These are the activations of a small neural network, seen along a few directions. Each row is one input.
In each table, some parts of the input vary, and every possible input appears once, in random order.
Descriptions start from the smaller parts, as in this example, which fits no table here: one of 6 places along a line, together with either a single point or one of 11 places around a ring or (one of 2 separate values, together with one of 8 places around a ring).
Shared parts are said once, and a part with two or three values counts as separate values.
In the rows, zero is written as 128.

Other details of the inputs shift rows strongly along two fixed directions, in all tables alike. That doesn't count.

Table:
x1: [162 121 143 130 186 141 116 117  64 121 112 139 124 113 129]
x2: [ 99 156  96 120  68 106 128 134 205 122 146 121 135 139 119]
x3: [140 138 145 128 149 158  84  99  77 140 141 105 104 126 143]
x4: [117 190 163 140  55 144  37 105 104 145 144  73  95 187  99]
x5: [ 85 150  85 142  62 110 148 147 204 147 146 119 142 125 142]
x6: [121 127 123  99 141 131 150 129 144 110 129 137 140 121 121]
x7: [108 123  78 124 100 103 172 166 212 139 138 135 163 114 141]
x8: [140  56 116 142 167  87 204 153 153 116  96 180 145 101 138]
x9: [132 102 135 115 193 136 132 126  97 115 117 127 145 111 157]
x10: [136 139  95 149  86 125 142 152 162 149 147 136 140 120 131]
x11: [ 94 148  80 122  78 112 184 152 207 143 136 144 142 114 119]
x12: [105 141 163 129  73 113  75  91 141 137 130  94  67 177  99]
x13: [108 138  75 124  95 117 195 155 202 144 140 154 143  97 125]
x14: [143 111 143 123 193 150 114 112  71 130 123 121 125 107 153]
x15: [109 203 168 132  53 152  55  95  99 135 141  87  84 184  82]
x16: [151 117 162 107 183 147 126 117  71  93 112 141 138 128 118]
x17: [121 149 132 113 130 128 101 113 126 123 128 111 116 141 121]
x18: [134 161 172 128 110 146  50 108  81 125 133  86 109 174 110]
x19: [115 169 145 126  87 137 108 121 126 118 133 117 118 157 100]
x20: [115 195 142 121  59 159  71  93 122 151 160  93  75 160  95]
x21: [139  99 185 128 152 131 124 105  78 115 104 135  95 150 103]
x22: [148  48 149 116 204 115 155 130 109 128 100 143 127 113 144]
x23: [164  99 112 114 210 140 152 124  92 132 118 154 131  84 148]
x24: [136 128  71 150 104 110 183 160 180 138 137 167 151  95 136]
x25: [133 110 133 136 163 128 138 139 104 109 117 137 155 118 150]
x26: [145  92 126 102 190 129 138 137 119 114 120 133 158 111 146]
x27: [125 161 145 128  93 127  82 114 125 108 135 111 121 160 108]
x28: [147  83 102 125 170 111 182 169 152 107 116 163 187  98 150]
x29: [157 124 152 122 183 155 131 118  59 120 114 144 123 114 119]
x30: [ 93 115 127 165  46  92 144 142 193 133 134 130 120 151 127]
x31: [136 125 127 113 173 131 123 117 101 129 113 127 124 116 133]
x32: [133 120  92 123 150 119 164 139 152 137 126 148 138  94 139]
x33: [167 104 125 124 195 150 169 134  77 123 117 169 139  90 133]
x34: [ 96  95 124 142  93  98 151 133 184 135 128 128 118 134 139]
x35: [ 93 159  85 134  46 109 135 150 213 158 149 110 137 138 124]
x36: [113 135 140 118 124 134  95 114 126 113 139 103 131 141 139]
x37: [139 128 173 127 156 147  75 106  63  98 125 108 130 148 135]
x38: [135 123 115 131 145 115 149 142 133 112 116 147 149 119 131]
x39: [117  92 142 117 135 113 166 123 148 127 113 142 107 129 115]
x40: [133  82 144 143 124 104 145 141 142 130 113 140 126 138 127]
x41: [120 178 144 139  81 132  73 109 112 133 132 102 103 163 104]
x42: [160 113 143 142 179 153 115 119  58 126 126 135 129 109 150]
x43: [137 128 155 139 158 144  99 116  65 121 117 117 129 132 140]
x44: [128 147 161  98 155 152  99 101  84 117 124 111 107 143 112]
x45: [134  98  90 151 149 116 191 164 148 128 124 164 170  83 160]
x46: [128 139 100 147  88 119 142 154 164 145 140 133 144 123 128]
x47: [108 155  91 134  64 119 130 144 194 158 153 113 130 129 126]
x48: [149 131 129 120 147 149 102 116 101 149 140 114 115 123 135]
Each input here is: one of 2 separate values, together with one of 4 places along a line, together with either a single point or one of 5 places along a line.
The inputs of x10 and x48 match in every part but the choice among 2 separate values. If x46 is changed in the same way as x10 into x48, which row does it become?
Answer: x47
The inputs of x24 and x23 match in every part but the choice among 2 separate values. If x4 is changed in the same way as x24 into x23, which row does it become?
Answer: x35
Which other rows does x29 become when the choice among 2 separate values takes its other values? List them by row number.
Answer: x13

Table:
x49: [ 80 162  72 134  54 106 162 161 226 129 150 135 157 122 133]
x50: [142  84 180 123 191 133  99 114  66 130 100 109 115 146 137]
x51: [139 161 149 129 122 154  43  99  74 142 141  85 107 151 131]
x52: [135  90  65 104 164 111 234 177 197 120 122 181 187  77 139]
x53: [ 95 130 122 143  51 104 148 127 191 137 133 132 103 137 100]
x54: [ 89 107  97 147  51  81 160 154 239 139 138 130 143 130 129]
x55: [120 117 170 137 124 121  95 105 105 103 124 116 105 163 128]
x56: [142 106 106 125 205 125 164 141 103 107 108 152 167  86 159]
x57: [143 148 107 127 135 124 129 135 129 126 125 134 138 120 120]
x58: [128 138 108 138 133 135 133 138 120 122 129 136 156 111 149]
x59: [135 165 151 124 132 144  43  95  79 135 135  77  99 153 127]
x60: [147 113 143  93 201 158 145 106  79 124 117 139 117 107 126]
x61: [124 116 113 101 149 132 136 131 146 131 136 118 143 118 142]
x62: [144  71 107 134 148  90 201 159 172 110 109 179 151 110 137]
x63: [ 88 127  96 149  44  92 193 160 219 153 127 147 123 133 113]
x64: [130 163 133 143  88 154  68 122 114 148 160  88 116 146 132]
x65: [ 78 119 102 150  46  84 170 154 230 120 136 139 150 131 124]
x66: [125 144 117 116 137 137 145 124 132 137 129 140 117 112 122]
x67: [111 207 133 143  39 149  65  97 122 156 158  96  83 162  98]
x68: [180 102 123 127 203 152 156 147  75 123 122 159 160  89 143]
x69: [142  74 110  96 233 134 200 147 111  99 109 164 180  76 163]
x70: [131  84 142 135 146 109 123 123 133 120 121 128 119 141 142]
x71: [132 160 130 112 119 137 102 124 126 128 135 121 121 140 108]
x72: [121 147 127 114 125 134  91 121 131 137 140 102 121 136 134]
x73: [162  77 178 114 200 129 121 112  66 105  95 141 122 124 117]
x74: [135 171 164 139 113 170  58 105  64 125 148  91 114 150 130]
x75: [101 198 102 143  41 123 111 117 173 151 150 110  98 143 103]
x76: [146 139 122 139 137 154 141 129  99 144 142 140 124 105 131]
x77: [151 175 153 126 115 156  56 101  69 134 136 104 108 154 107]
x78: [122 141 167 132  86 122  96 121 121 135 119 107 102 176  96]
x79: [129  81 159 130 184 121 151 135  91 112  96 138 143 128 142]
x80: [147  76 149 128 181 122 158 117  96 114 105 159 105 118 132]
Describe the family of inputs behind these rows.
Answer: one of 4 places along a line, together with either one of 3 separate values or one of 5 places along a line
The inputs of x77 and x58 match in every part but the place on the line of 4. If x68 is changed in the same way as x77 into x58, which row does it become?
Answer: x74
List by row number the other rows that have the place on the line of 4 in common with x72.
Answer: x50, x51, x54, x59, x61, x64, x70
Which other rows does x53 become when the choice among 3 separate values takes its other values? List them by row number.
Answer: x63, x80

Table:
x81: [106 136  97 156  59 103 137 151 192 137 143 127 146 132 137]
x82: [ 96 154 108 121  76 119 108 132 185 133 149  99 136 147 132]
x83: [111 136 129 154  53 110 136 131 167 144 132 132 102 151 104]
x84: [130 125 149 146 106 125 114 119 116 129 127 127 107 147 118]
x85: [155 139  56 119 166 148 198 168 144 139 141 172 184  59 148]
x86: [ 97 147 103 121  78 111 128 135 191 128 142 114 136 137 127]
x87: [168 138 112 111 225 177 147 120  45 131 125 151 142  71 149]
x88: [134  96 125 136 144 114 167 140 139 123 117 153 134 114 131]
x89: [128 150 178 116 135 149  43  88  72 121 131  83  99 164 118]
x90: [125  77  74 124 171 102 205 176 184 122 121 162 190  79 172]
x91: [124  80  97 127 143  98 221 159 183 130 110 179 146  94 128]
x92: [100 161 137 120  61 121 106 111 167 130 141 107  96 164  98]
x93: [123 149 182 108 114 141  76  82  91 129 123 100  69 170  88]
x94: [127 129 161 136 107 128 111 109 111 134 121 121  89 152 101]
x95: [121 161 173 108 119 147  61  89  87 119 130  89  94 171 103]
x96: [107 158 127 152  55 122  81 130 153 140 152  92 124 160 134]
x97: [154  88 149 123 207 135 123 123  71 113 108 132 142 110 151]
x98: [155 101 175 107 217 148 106 106  41 106 102 128 121 126 132]
x99: [106 151 123 145  64 115 123 135 168 132 139 118 126 150 115]
x100: [124  84  93 127 146  99 213 161 184 122 116 175 156  94 138]
x101: [112 145 123 153  64 115 122 138 159 132 137 123 126 149 121]
x102: [159  95 167 119 219 148  90 112  41 115 112 112 134 122 155]
x103: [181 145 106 115 215 169 129 128  52 135 127 146 146  82 143]
Describe the family of inputs behind these rows.
Answer: either one of 3 separate values or (one of 4 places along a line, together with one of 5 places along a line)
A walk changes only the place on the line of 5. It starts at x96 and steps to x81. List the rest of the walk in order.
Answer: x101, x84, x83
